These are the activations of a small neural network, seen along a few directions. Each row is one input.
Each table varies a few parts of the input and shows all the possible inputs, shuffled.
Descriptions start from the smaller parts, as in this example, which fits no table here: values(3) and (point or line(11) or (line(4) and ring(8))).
Shared parts are said once, and a part with two or three values counts as separate values.
In the rows, 128 means zero.

Other details of the inputs vary at random and push rows far along three fixed directions, the same in every table; ignore that.

Table:
r1: [134 110 103 122  76 117 144 149 169 140 150 129 102 132 112]
r2: [112 106 150 124 188 184 109 124 108 108 128 138 157 150 143]
r3: [122 156 102 138 120 145 151  98 157 133 184 121  98 114  77]
r4: [120 176 120 126  58 161 157 120 134 136 212 107 114 116  81]
r5: [109 128 115 124 167 157 159 118 119 128 124 141 147 123 144]
r6: [171 182 124 125 221 135  59 145  99 135  87 117 114 132 153]
r7: [112 100 126 131 210 148 121 109 130 129 118 153 135 152 147]
r8: [121  85 130 129  78 126 150 163 130 109 117 127 151 120 148]
r9: [107 126 104 108 204 175 134 118 118 127 109 159 146 137 149]
r10: [164 172 144 131 138 119  91 167  78 123  72 110 146 109 174]
r11: [174 185 122 120  87  59  79 139 133 149 109 106  86 116 105]
r12: [109 134 122 115 205 155 106  79 138 158 171 143 112 162  93]
r13: [112 117 118 133 114 125 157 125 128 118 146 126 134 124 132]
r14: [123  92  97 113  90 117 151 153 155 106  94 147 131 117 135]
r15: [123  76 135 133 139 126 143 131 144 111  85 147 142 132 148]
r16: [109  92 123 129  81 109 157 150 122 103 117 133 154 124 151]
r17: [121  97 102 103 138 159 146 161 138 125  89 153 148 122 160]
r18: [172 181 141 140 218 130  73 140  91 134  92 104 122 123 156]
r19: [108  92 145 123 206 138 118 100 124 141 117 146 145 153 137]
r20: [124 122 118 137  70 119 163 127 145 113 145 119 122 107 110]
r21: [163 195 110 136 138  79  98 146 107 133 113 105 103 110 142]
r22: [110  72 143 132 175 133 131 127 118 113  90 150 156 148 172]
r23: [107 107 119 121  76 124 169 151 115 110 110 139 161 114 156]
r24: [111 105 113 120  84 120 176 149 123 115 108 138 153 109 160]
r25: [126 134 132 132 116 133 138 101 158 167 197 110 101 134  75]
r26: [157 181 153 136 117  67  75 130  91 145 121  99 115 130 128]
r27: [100 132 132 117 147 167 139 118 101 110 134 143 159 137 142]
r28: [128 101 136 138 110 133 142 132 144 133 146 123 123 133 127]
r29: [117  74 153 123 122 142 120 149 125 108 108 142 153 151 156]
r30: [113 132 158 125 147 164 103  92 129 147 194 121 121 158  83]
r31: [121  74 123 117 177 144 118 131 144 111  71 165 141 147 153]
r32: [181 154 136 140 103  68  98 175 120 136  84 100 109 114 159]
r33: [122 161 117 133 166 187 153 103 134 149 179 120 120 120 101]
r34: [172 194 124 146  91  53 109 146 117 142 126  92  91 115 130]
r35: [171 183 143 143 176 120  79 142  91 131 107  97 118 118 150]
r36: [158 170 175 139 200 112  45 108  81 134  84 113 130 139 135]
r37: [116 159  88 124 122 139 149 107 150 139 194 125  98 131  85]
r38: [114 138 152 150 191 179 113  71 123 126 167 130 125 151  93]
r39: [120 102 122 127 209 173 122 127 132 127 118 143 140 136 146]
r40: [125 146 125 135  75 111 151  91 166 155 196 109  92 121  56]
r41: [122  91 127 108 164 144 109 125 149 150 127 145 125 151 121]
r42: [173 183 129 131  89  55  86 136 131 151 112 102  89 108 110]
r43: [102  90 135 118 126 134 135 142 110  93 108 145 164 141 160]
r44: [113  75 119 113  93  84 144 143 150 137 109 146 134 131 142]
r45: [111 135 130 120  91 156 149 124 120 105 133 136 146 118 120]
r46: [114 125 129 129 155 170 150 110 119 116 116 140 147 116 134]
r47: [166 204 130 136 176 125  98 129  93 129  84 112 121 102 143]
r48: [114 132 126 130  97 152 157 122 122 113 130 133 146 111 120]
r49: [161 152 146 129  97  44  90 153 101 140  87 105 120 120 155]
r50: [123 127 103 120 115 152 159 144 144 138 135 134 129 109 132]
r51: [119  67 150 121  75 107 132 152 136 132 116 131 148 134 137]
r52: [106 164 106 127 208 184 142  87 122 144 167 140 125 130 113]
r53: [125 147 113 143 118 137 144  93 164 141 184 125  91 128  76]
r54: [156 161 155 133 134  82  72 152  83 111  82 116 132 141 169]
r55: [121 107  94 106  86 131 163 154 148 113  88 153 138 107 140]
r56: [120 171  98 131 116 159 162  99 149 140 178 127 105 105  82]
r57: [116  91 109 126  95 103 170 152 138 112 110 134 143 117 152]
r58: [124  75 141 134  77 117 142 158 137 118 117 131 143 133 146]
r59: [119 159 125 134 159 190 148 100 125 145 183 118 124 121 104]
r60: [123 106 136 141 108 127 145 114 144 119 133 130 123 128 118]
r61: [107 111 149 127 186 178 112 106 108  94 115 145 157 145 134]
r62: [122  91  96 115  53  82 159 161 162 124 119 143 117 130 137]
r63: [111  76 153 114  67 105 127 136 136 110 106 140 148 137 127]
r64: [123 116 116 134 117 132 157 123 145 115 129 128 127 114 117]
r65: [158 164 149 121  44  35  85 164 100 129 104 101 119 125 141]
r66: [112 148 131 147 107 134 143  93 133 137 204 115 110 143  86]
r67: [113  63 158 123 169 133 116 115 126 119  76 151 158 141 151]
r68: [125  68 125 113  91 100 137 156 159 143 109 140 132 128 139]
r69: [173 210 150 143 126  95  75 112 114 171 174  78  82 123  89]
r70: [133 108 111 132  79 113 150 145 166 142 153 125 106 124 116]
r71: [117 150 141 140  97 147 131  91 141 122 193 119 108 142  74]
r72: [112 112 139 137 153 159 131 110 118 104 124 135 148 130 125]
Description of these inputs: values(3) and line(4) and line(6).
Q: The inputs of r70 and r58 match in every part but the line(6) part. If r52 is changed in the same way as r70 into r58, which row does it become?
A: r23
Q: The inputs of r54 and r62 match in every part but the line(6) part. If r2 is changed in the same way as r54 into r62, which row does it become?
A: r6
Q: Change only the values(3) part in r35. List by row number the other rows that result.
A: r13, r20
Q: Start at r41 and move only the line(4) part, one step at a time. The first step leads to r1. Which rows follow, in order?
A: r6, r17
Q: Change only the line(4) part in r34. List by row number the other rows that result.
A: r5, r19, r57

Table:
r73: [137 134 129 128 130 104 113 125 129 149 123 123 118 125 125]
r74: [132 139 114 126 104 113 140 130 134 135 143 126 117 128 125]
r75: [126  57 127 106  53  99 154 189 132 101  56 147 163 116 177]
r76: [120 111 119 119 126 142 145 119 146 136 127 139 128 126 116]
r77: [138 136 136 135 142 123 118 129 126 128 121 123 123 132 134]
r78: [112 113 125 123 126 144 146 123 130 130 143 132 133 135 131]
r79: [136 139 122 120 121 115 120 131 138 128 131 122 114 128 115]
r80: [122 109 122 130 134 139 151 117 145 136 129 134 127 124 120]
r81: [139 146 141 124 118 129 112 135 122 129 130 117 129 127 124]
r82: [135 146 115 128 138 122 124 134 121 130 122 132 125 122 142]
r83: [141 143 143 134 122 124 120 133 122 128 132 112 128 124 128]
r84: [115 108 137 120 139 154 129 122 134 123 132 137 134 138 128]
r85: [138 150 123 140 130 128 127 137 121 125 124 121 124 117 133]
r86: [133 138 133 133 124 111 111 133 120 139 134 121 122 135 127]
r87: [127 117 125 125 110 122 128 120 147 143 135 131 118 126 107]
r88: [126 125 131 136 110 127 142 129 139 128 144 123 122 129 118]
r89: [141 145 118 125 108 120 126 132 133 130 130 127 115 127 122]
r90: [135 136 132 131 104 116 114 135 130 133 135 122 118 131 115]
r91: [115 111 131 123 123 145 137 126 140 126 137 138 131 138 119]
r92: [128 127 134 128 105 117 125 131 125 138 150 120 125 129 118]
r93: [111 117 121 123 131 151 148 128 126 128 144 136 140 124 130]
r94: [134 149 109 124 138 115 125 136 124 129 126 124 121 119 132]
r95: [136 155 120 129 123 132 121 138 122 127 124 125 123 120 126]
r96: [114 119 124 122 123 162 141 128 131 121 138 134 144 124 124]
r97: [128 132 140 124 150 131 114 128 116 131 124 126 131 136 143]
r98: [133 137 131 126 148 141 116 131 118 126 114 131 131 136 133]
r99: [118 110 117 116 146 145 136 123 139 122 127 138 131 136 122]
r100: [134 124 122 134 113 108 127 128 143 130 142 117 113 127 112]
r101: [135 122 148 137 146 134 108 129 117 127 123 120 138 133 134]
r102: [126 129 128 122 100 142 139 131 132 127 143 123 133 127 116]
r103: [118 113 109 128 132 139 151 127 144 120 136 133 128 120 123]
r104: [116 113 125 133 145 159 143 123 129 119 132 134 136 125 136]
r105: [117  99 125 120 144 137 121 121 142 125 129 139 130 140 118]
r106: [119 103 127 126 154 138 137 121 142 121 129 134 130 135 126]
r107: [120 111 136 125 100 138 129 128 136 129 148 127 135 133 112]
r108: [135 132 134 124 151 132 110 126 128 126 116 136 125 137 134]
r109: [109 133 129 137 103 114 147 106 125 113 137 132 131 127 111]
r110: [120 123 123 134 108 147 152 131 134 122 146 124 137 116 123]
r111: [123 122 111 135 115 137 152 127 144 123 142 134 123 119 124]
r112: [130 129 123 130 107 108 125 127 136 139 147 127 116 133 120]
r113: [133 133 125 123 159 126 124 123 124 143 111 131 128 127 136]
r114: [118 138 141 134 141 121 121 104 106 109 112 131 137 129 134]
r115: [135 138 130 126 144 116 116 128 125 134 125 130 123 135 138]
r116: [138 136 142 134 137 127 117 130 122 125 123 118 124 128 137]
r117: [121 107 128 137 110 126 137 124 144 130 146 128 123 134 116]
r118: [117 125 117 123 105 149 144 130 137 122 142 132 128 120 122]
r119: [120 134 128 130 150 109 123 105 116 108 108 134 133 129 126]
r120: [126 137 128 128 106 115 135 133 131 136 146 122 120 131 121]
r121: [139 148 129 125 119 130 117 132 121 128 126 119 120 127 128]
r122: [116 112 142 121 149 146 128 126 121 129 131 132 147 138 138]
r123: [119 124 120 122 105 149 145 133 133 123 143 132 132 118 118]
r124: [137 144 121 137 139 130 126 134 123 124 119 125 125 120 137]
r125: [115 125 135 131 158 121 130  95 120 120 101 142 139 125 126]
r126: [117 117 134 122 152 151 132 125 117 129 130 131 148 138 139]
r127: [139 135 145 133 139 129 118 132 118 126 124 119 128 126 133]
r128: [130 140 121 126 150 143 117 132 121 123 113 135 131 127 136]
r129: [120 107 117 127 140 139 148 122 143 123 136 131 127 132 121]
r130: [126 113 127 133 159 146 135 119 131 123 122 139 132 137 137]
r131: [125 139 123 129 156 138 123 134 113 129 119 133 136 128 143]
r132: [135 131 136 134 150 140 122 128 117 123 117 122 130 130 142]
r133: [134 152 115 129 123 118 127 138 121 132 127 124 123 120 136]
r134: [141  78 126 111  79  84 129 192 123 102  30 145 157 121 192]
r135: [134 136 130 131 121 106 111 133 124 138 131 122 120 134 129]
r136: [132 138 131 126 138 116 118 132 123 134 125 126 125 135 137]
r137: [136 142 122 121 129 104 121 133 130 133 131 119 117 128 127]
r138: [136 143 137 124 119 116 121 136 117 135 135 118 125 126 130]
r139: [122 112 142 119 142 150 124 127 126 123 126 136 139 135 129]
r140: [126 134 110 125 110 136 140 129 141 125 139 136 121 121 120]
r141: [132 131 143 129 137 123 106 132 113 135 130 120 137 134 134]
r142: [139 141 121 134 151 129 127 126 128 135 110 127 124 112 133]
r143: [101 117 129 133 127 128 148  97 127 110 131 143 138 134 118]
r144: [113 114 119 124 130 139 147 123 134 132 141 136 132 138 128]
r145: [140 128 145 137 136 124 109 131 117 129 126 119 128 128 130]
r146: [111 119 121 124 120 149 149 131 128 127 145 132 145 123 131]
r147: [134 139 126 124 124 109 129 125 135 147 129 123 117 122 123]
r148: [135 143 129 125 114 121 119 131 133 130 131 124 117 131 120]
r149: [117  98 140 135 141 145 127 119 133 125 136 131 134 138 129]
r150: [133 132 120 125 116  99 118 132 134 137 140 119 115 130 119]
r151: [138 147 124 136 109 128 135 138 122 126 136 116 124 110 126]
r152: [139 136 133 122 143 123 114 125 133 139 111 130 121 125 125]
r153: [134 135 135 130 117 111 110 133 119 136 134 118 121 131 132]
r154: [133 122 142 140 154 130 109 127 120 129 120 126 130 138 133]
r155: [135 135 134 128 101 120 112 132 129 132 137 119 117 129 119]
r156: [133 122 145 125 147 138 101 129 116 128 120 129 134 135 129]
r157: [124 149 137 134 101 106 133 112 111 114 130 122 130 118 116]
r158: [138 149 113 124 113 123 131 131 137 138 123 127 117 108 118]
r159: [140 131 130 140 119 111 118 126 135 132 136 122 114 130 122]
r160: [119 103 127 125 124 137 127 120 144 129 138 142 127 140 118]
r161: [135 138 130 134  98 128 141 134 129 128 144 112 128 121 121]
r162: [130 115 137 129 165 134 125 118 134 135 110 133 129 128 133]
r163: [135 144 127 125 108 119 133 136 118 135 140 117 124 123 126]
r164: [136 136 129 133 104 128 141 133 127 128 143 115 123 120 120]
r165: [105 116 126 133 122 123 149  97 131 110 132 146 135 132 118]
r166: [135 143 113 121 149 132 116 134 126 122 115 130 124 121 129]
r167: [124 146 144 134 125 115 122 111 104 110 116 124 143 124 128]
r168: [124 121 119 119 165 131 126 126 125 128 119 133 133 137 138]
r169: [141 147 129 138 126 123 127 134 122 129 127 117 121 127 128]
r170: [132 142 128 128 142 125 122 134 114 133 122 125 129 134 138]
r171: [126 138 124 126 146 138 123 133 113 127 121 128 134 124 147]
r172: [130 136 118 125 154 128 127 127 125 139 111 134 130 117 138]
r173: [140 126 135 136 145 116 112 122 131 141 115 124 120 125 126]
r174: [136 134 126 135 109 115 136 127 142 129 141 123 113 126 121]
r175: [116 101 131 125 133 141 123 123 138 128 130 141 133 143 123]
r176: [122 118 121 134 120 138 149 124 140 127 141 129 125 132 121]
Q: Describe the family of inputs behind these rows.
A: line(8) and (point or (values(3) and line(4)))
Q: The inputs of r124 and r85 match in every part but the line(8) part. If r133 is changed in the same way as r124 into r85, which row does it become?
A: r131
Q: The inputs of r99 and r89 match in every part but the line(8) part. If r150 is changed in the same way as r99 into r89, which row does it become?
A: r112
Q: Change only the values(3) part in r93. List by row number the other rows that result.
A: r123, r151
Q: Change only the line(4) part in r175. List by row number the other rows that result.
A: r128, r134, r148
Q: List by row number the other rows that have the line(8) part in common with r125.
A: r73, r76, r80, r87, r113, r142, r147, r152, r158, r162, r172, r173
Q: Change only the values(3) part in r89. List by row number the other rows that result.
A: r74, r130
Q: Change only the line(4) part in r168. List by row number the other rows that result.
A: r94, r137, r150
Q: Change only the line(8) part in r117. List by row number the other rows that result.
A: r100, r101, r145, r149, r154, r159, r173
